A small network was shown many inputs. Here are its activations along a few directions, one row for each input.
In each table, some parts of the input vary, and every possible input appears once, in random order.
A made-up example of a description, with smaller parts first: one of 8 places around a ring, together with either a single point or one of 9 places around a ring or (one of 3 separate values, together with one of 4 places along a line).
Shared parts are said once, and a part with two or three values counts as separate values.
In the rows, zero is written as 128.

Other details of the inputs shift rows strongly along two fixed directions, in all tables alike. That doesn't count.

A family of inputs:
x1: [111 127  99  99  82 107 157  86  63 173 139  60 144  75  93]
x2: [115 102 129 111 152 131 139 110 100 202 117 128 137 121 108]
x3: [126  70 136 113 140 136 128  96  86 164 117 118 145 110 120]
x4: [101 123 150 109 219 103 102  97  94 118  85 170 111 186 146]
x5: [114 105 170 123 197 114 102  97  99 147  97 172 131 209 144]
x6: [119  83 161  85 218 129 105 126 122 134  84 179 141 167 161]
x7: [108 108 115 107 130 121 143  78  80 167 119 113  96 149 114]
x8: [153 157 139 175  93 119 112 170 170  89 160 115 139 152 140]
x9: [122 137 187 172 159 111  59 162 200  45 145 154  97 193 190]
x10: [179 146 150 180 188 123  83 178 205  46 124 163 131 193 173]
x11: [108 174 100 191  49 126 138 156 156 109 195  81 106  81 104]
x12: [103 108  81  79  76 146 168  97  57 148 127  84 112  69  94]
x13: [154 170 130 145 109 124 132 178 205  82 138 135 138 126 121]
x14: [110 123 123  89 150 130 156 103 107 168  97 152 138 115  85]
x15: [141 177 111 165  27 164 150 149 166 110 175 117 109  46 161]
x16: [158 147 134 167 110 125 114 184 200 116 157 112 138 132 145]
x17: [128 148 132 163 101 144 112 183 163  60 156 142 132 128 140]
x18: [141 138  86 177  59 160 140 180 161  86 179 100 137  52 107]
x19: [133 170  82 175  73 154 153 194 175 123 182 110 127  62  93]
x20: [157 136 160  91 186 115 109  73 113 149  76 183 126 176 202]
x21: [123 144 127 158  33 145 144 174 195 115 173  99 130  66 100]
x22: [114  81 168  90 183 117  96  86 108 122  94 149  95 204 169]
x23: [111 120 100  97 143 126 150  91  70 148 106 127  96 137 107]
x24: [151 157 145 158  94 116 123 168 213 104 144 121 137 137 129]
x25: [144 102  90 115  91 130 163  94  74 189 135  69 164  70  85]
x26: [121 151  92 110  75 148 181  71  69 203 130 124 121  52 122]
x27: [141 114 139  83 200 104 108  97 100 109  73 149 107 207 158]
x28: [126  93 122 131 152 133 137  89  86 182 118 123 138 124 104]
x29: [126 181  85 183  53 150 151 180 145  98 183 110 129  80  89]
x30: [107 100 136  71 138 134 148 108 107 151  95 145 147 102 103]
x31: [159 148 159 167 150 104  78 157 206  54 134 139  88 227 188]
x32: [ 92 109 124  85 143 123 128  97  69 129 109 120 129 105 123]
x33: [145 106 151  85 225 113 111 123 123 141  79 165 151 181 156]
x34: [112 140  82  89  94 114 163  97  54 153 127  72 146  63  87]
x35: [142 116 186 171 170 128  70 191 225  81 137 170 116 188 190]
x36: [133 126 116  89 141 123 142 107  67 144 104 123 162 131 109]
x37: [108  90 147  99 123 131 128 101  71 157 120 124 146 127 119]
x38: [128 158 144 176  99 131 124 167 210 116 151 139 117 135 115]
x39: [127 107 104 118 165 141 143  99  79 161 109 137 140 113  96]
Description of these inputs: one of 3 separate values, together with either a single point or (one of 2 separate values, together with one of 6 places along a line).
The inputs of x16 and x35 match in every part but the choice among 3 separate values. If x20 is changed in the same way as x16 into x35, which row does it become?
> x15
Change only the choice among 3 separate values in x4. List by row number the other rows that result.
> x32, x34
Change only the place on the line of 6 in x10. List by row number the other rows that result.
> x13, x27, x33, x34, x36

A family of inputs:
x40: [117  77 153  84 127 138 136  96  99 195 104 126 168  81 112]
x41: [113 148 100  78 156 111 155  90  63 155  96 126 135 126  88]
x42: [154 106 116 103 160 125 140 124 121 139  94 128 157 135 116]
x43: [133 109 132  60 143 134 149 101 104 184  93 140 171  72 128]
x44: [106 155  94 127  57 147 151 129 107  94 148 112  91  84 130]
x45: [100 123 132 150  84 147 144 151 165 152 160 119 129  65 104]
x46: [117 129 112 157  86 153 148 160 129 161 161 119 138  84  85]
x47: [ 87 130 109 133  55 137 138 129 118 114 168  87  82  95 119]
x48: [111 122 162 126 199  99  96 111 115 114  94 162 117 211 124]
x49: [122 106  96  92 161 133 163 100  79 167  89 138 141 114  86]
x50: [106 145 123 157  64 142 118 150 143  78 166 115  77 115 134]
x51: [ 98 100 154 136 211 103  81 112 111 102 112 148  96 208 156]
x52: [137 163 151 150 152 142 112 177 211  91 130 189 121 120 162]
x53: [137 153 118 138  57 136 131 153 150  67 151 107 106 105 161]
x54: [133  99 147 121 218 128 110 117 135 119  90 181 127 195 126]
x55: [125 106 164 126 207 137 107 127 130 138 103 196 139 187 145]
x56: [ 97 103 101 103 153 130 138  74  33 145 119 118 124 117 103]
x57: [157 194 101 144  59 133 162  97 139 172 149 110  96  88 156]
x58: [ 90 103 118  77 116 141 143  69  48 140 115 127 102 115 123]
x59: [145 162 123 172  49 130 143  96 142 176 163 104  90 105 147]
x60: [139 152 104 138  75 121 147 135 123 115 156  83 153 101  90]
x61: [144 165  99 136  78 114 151 145 127 109 141  89 151 102 103]
x62: [142 133 141 186 155 132 100 183 202  80 139 155 107 174 121]
x63: [165 121 150 173 148 124  93 183 208  81 135 133 132 173 134]
x64: [121 117 135 111 106 111 149  39  86 233 123 108 100 131 147]
x65: [145 133 150 184 141 114  75 168 168  54 152 120 113 174 163]
x66: [120 125 107  83 156 142 161 115  78 192 105 148 151 100 101]
x67: [ 94  87 128 100 147 135 150 107  80 209 119 126 146 117  91]
x68: [140 135 122 128  76 146 149 149 159 139 137 124 163  50 128]
x69: [111 134 149  85 186 124 103 104 109  88  88 177  83 186 181]
x70: [118  78 140  94 141 128 138 113  96 203 118 107 168 124 108]
x71: [111 119 120 123  48 127 134 132 126 116 166  69 106  96 132]
x72: [123  90 165 126 202  95  77 113 118 104 110 127 119 206 169]
x73: [168 124 139 159 152 131 107 167 194  83 133 140 142 165 134]
x74: [129 126 128  68 126 123 131 101  92 115 104 123 115 129 161]
x75: [129 117  91  79 170 131 161 105  84 170  92 135 138 111  85]
x76: [166 186 149 182 112 122 114 117 193 116 133 162  84 171 209]
x77: [105  84 113 101 159 125 149 103  94 183 109 114 131 130  77]
x78: [106 136  94 166  89 133 128 138 100 109 167  92 105  95  98]
x79: [137 134  97 152  85 132 131 136 108  97 166  80 134  92 117]
x80: [126 128 112 118  50 141 142 123 111 102 159  89 117  87 133]
x81: [157 180 124 185  58 136 137 107 171 142 169 123  91 119 167]
x82: [127 120 149 153  80 138 123 167 197 133 162 107 148  82 130]
x83: [137 144  86 142  84 127 142 136  98 103 150  81 136  83 122]
x84: [128  82 140  96 137 135 137 112  84 199 111 118 170 116 104]
x85: [117 102 184 119 204 138 102 115 153 126  93 208 134 162 159]
x86: [124 174 108 172  93 126 133 155 152  83 164 119 121 127  96]
x87: [119 176  85 144  82 124 160 140 116 111 144 106 129  97  84]
x88: [132 152 158 167 144 144 109 175 211  82 128 193 122 128 166]
x89: [157 185 105 143  94 110 136 167 162  86 148 100 142 118 117]
x90: [ 95  87 146  96 137 146 145  95  91 193 106 147 143  80  99]
x91: [133 170 115 162 163 123 100 159 150  54 138 146  95 158 156]
x92: [125 149  95 148  90 153 163 160 128 149 148 132 144  76 100]
x93: [148 138 105 135  82 146 156 161 135 151 144 111 169  77 113]
x94: [164 108 142  86 221 112 113 125 139 126  73 159 150 183 142]
x95: [125  86 146  82 134 142 140  91 104 180 105 139 173  84 122]
x96: [ 96 124 131 120 149 100 127 109 103 143 121 115 121 163  96]
x97: [128 162 120 181 151 125  98 161 153  45 139 151  96 163 160]
x98: [145  92 172 109 200 129 103 123 130 146  97 173 165 186 155]
x99: [124 103 171 107 194  83  95 107 124 128  96 128 139 214 140]
x100: [163 162 113 147 100 142 135 189 179 121 155 123 157  99 132]
x101: [120 103 129  87 132 103 139  86  62 171 105  93 157 133  87]
x102: [144 119 142  97 216 102  95 108  97 100  88 146 129 186 172]
x103: [152 112 147 160 150 116 101 174 204  99 138 118 132 174 132]
x104: [136 130 168 155 108 123  82 160 180  51 146 132  92 175 183]
What is each input in this table made of?
> one of 5 places along a line, together with either a single point or (one of 2 separate values, together with one of 6 places along a line)
The inputs of x56 and x97 match in every part but the place on the line of 5. If x81 is changed in the same way as x56 into x97, which row does it become?
> x76
The inputs of x96 and x48 match in every part but the place on the line of 5. If x72 is changed in the same way as x96 into x48, which row does it become?
> x65
Start at x52 and move only the place on the line of 5, one step at a time. The first step leads to x88. Which rows follow, in order?
> x85, x90, x45
List by row number the other rows that have the place on the line of 5 in common with x102.
> x41, x43, x52, x57, x66, x69, x74, x75, x89, x91, x94, x100
Start at x40 and move only the place on the line of 6, one step at a time. The first step leads to x84. Which rows follow, in order?
> x63, x101, x65, x104
Change only the choice among 2 separate values in x104. List by row number the other rows that result.
> x50
